These are the activations of a small neural network, seen along a few directions. Each row is one input.
In each table, some parts of the input vary, and every possible input appears once, in random order.
A made-up example of a description, with smaller parts first: ring(5) and (point or (values(2) and line(4)) or line(11)).
Shared parts are said once, and a part with two or three values counts as separate values.

Other details of the inputs shift rows strongly along two fixed directions, in all tables alike. That doesn't count.

A family of inputs:
x1: [  5 -11 -10  31   2   3   2  -7   2  -2   6]
x2: [ 13 -16 -13  23   4   2   8   5  -8  -5  -4]
x3: [  8 -15 -13  15   7   7   9  -1  -2   0  -7]
x4: [ -5  43  13   5 -19   8  -9  -1 -39 -13  11]
x5: [ -3  22  19 -39  -7  -6 -13   0   1  11  -5]
x6: [  7 -23  -5 -21   8  -5  -2  -7  32  15  -5]
x7: [  8 -19 -22  50  -1  -1   9   4   3  -4   7]
x8: [  6 -13 -26  49  12  -1  15   7  -2  -5  -5]
x9: [-18   7  26 -40  -8  -4  -5  -2   0 -26  -1]
x10: [-11  62   6   0 -10   4  -5   7 -22 -10   7]
x11: [  5 -15 -12  24  -2   1   3  -9   3   0   2]
x12: [  2 -25  -2 -26  10  -7  -1   3  37  21  -1]
x13: [  4 -19   0 -24  12  -3  -5  -5  33  16  -1]
x14: [ 10  38  -4  16 -13   1  -1   8 -19 -16   6]
x15: [ -9  14  21 -25 -11  -1 -15  -7 -14   9  -1]
x16: [-1 -9 -5  2  7  7  7  9 -3  6 -3]
x17: [-13 -26   3 -16  11  -6  -7  -8  21  22   0]
x18: [  7 -16 -11  22  12   8   8   1  -1   0  -3]
x19: [ -9  -4  23 -52   4   1 -10  -2  -4  21 -13]
x20: [ -7  26  11   6 -15  -7  12   5 -18 -41  10]
Description of these inputs: values(2) or (values(3) and line(6)).
Question: A walk changes only the line(6) part. It starts at x19 and steps to x2. List the rest of the walk in order.
Answer: x3, x18, x16, x8
Question: Which other rows belong to the same alternative as x9? List them by row number.
Answer: x20

A family of inputs:
x21: [  2   5  -6  25  -3  -5   9   8 -10 -17  -2]
x22: [ -7  -4  19 -46   2   2  -6   0   4   5  -3]
x23: [-5 26 -1 10 -4  1  0  5 -7 -5  6]
x24: [  2  30   0  21  -5   8  -4   4 -26   1   4]
x25: [ -2 -15   5 -13   3  -4   3   5   7  -1  -4]
x26: [ 10 -25 -10   1   9 -11   2  -4  26   6  -8]
x27: [ 3 17 -1  3 -3  5  0 -2 -2 -5  5]
x28: [  2  -8 -14  36   2  -3  11   5   1 -13   3]
x29: [ -3  36   0  12  -9   6   1   8 -16 -11  10]
x30: [ 11 -16 -21  40  -1 -12   6  -1  11  -4   0]
x31: [ 3 15  3 -3 -9  1 -4  1 -7 -2  7]
x32: [-12   2  21 -45   3   8  -7  -7   4   6   1]
x33: [-20   3  20 -43   3   2  -9  -6   5   7   0]
x34: [-15  -3  20 -37  -3  -3 -10  -7   1   7  -1]
x35: [  9 -17 -12  25   4  -7   9  -1   6 -13  -8]
x36: [  7 -20 -11   1   8  -2   3   0  23   7   4]
x37: [ 16 -11 -16  24   2  -6   7   1  11  -7  -3]
x38: [ 7  3 -6 16 -5 -5  0 -5  1 -3  1]
x39: [ -1  26   0  15  -8  10   4   5 -22 -20   9]
x40: [  2  27   6   7  -9   6   3   3 -24 -21  -1]
x41: [ -4 -17  13 -31   0   0  -5  -4   7   7   2]
x42: [ 10 -29 -19  26   8   4  12   1   4   5  -8]
x43: [ -5   9   2   3  -3  -3   2   2  -9 -13  -4]
x44: [  2 -47  -8  -1  13   1  -4  -8  22  20  -7]
x45: [  6   3 -10  15   5   4   3   2  -5   8  -3]
x46: [ -4  24   1  17  -5   6   4  -2 -18 -20   3]
x47: [-15  -3  21 -38  -2  -3  -8  -3   1   9   0]
x48: [  8 -31 -14   7  13  -8   4  -8  33   9  -3]
x49: [ -5  14  10 -22   4   6  -9   2  -9  18   0]
x50: [ 11   3 -10  10  -1  -3   4   6   2  -6   1]
x51: [ -3  15   4  15  -2   8  -2   3 -25  -3   2]
x52: [  2  -5  -2  15  -4  -3   2  -6  -5 -10  -1]
x53: [-13   5  23 -39  -6   3  -8   0  -7   5   4]
x54: [  1   3   6   1  -7   3   0  -4 -10  -9   2]
x55: [ -1  -7   2 -25   6   7  -4  -3   7  25  -6]
x56: [-10  -4  16 -34   8   6  -8  -1  -6  17  -3]
x57: [  0   4  12 -26  -4   1  -9  -7   5   8   2]
x58: [-10  13  15 -34  -1  11 -19  -6  -4  23  -1]
x59: [ -2  24   0  16  -2  11   4   3 -31  -7  -1]
x60: [  8 -41  -8  -5   6 -12   1  -1  32  16   0]
x61: [  7 -32 -14   5  10 -15   3  -1  30   8  -9]
x62: [ 12 -17 -23  36   4 -13  11   7  15  -5  -4]
x63: [-3 20 -6 14 -3 -1  0  0 -3 -7  4]
x64: [ -3  34   3  14 -13  -1  -2   5 -20  -8   7]
x65: [ -7  27   4  11  -9   8   4   7 -21 -17   9]
x66: [ 11 -35 -14   3   9 -12   6   5  30   9  -5]
Question: The inputs of x56 and x49 match in every part but one. If x32 is changed in the same way as x56 into x49, which row does it become?
Answer: x27
Question: The inputs of x47 and x64 match in every part but one. If x35 is changed in the same way as x47 into x64, which row does it become?
Answer: x26
Question: What do these inputs look like to the network?
Answer: values(2) and (line(5) or (values(3) and ring(6)))
Question: Change only the values(2) part in x33. List by row number the other rows that result.
Answer: x63
Question: Change only the values(2) part in x22. List by row number the other rows that result.
Answer: x50
Question: A walk changes only the ring(6) part. It starts at x52 and steps to x34. List the rest of the walk in order.
Answer: x47, x53, x41, x54
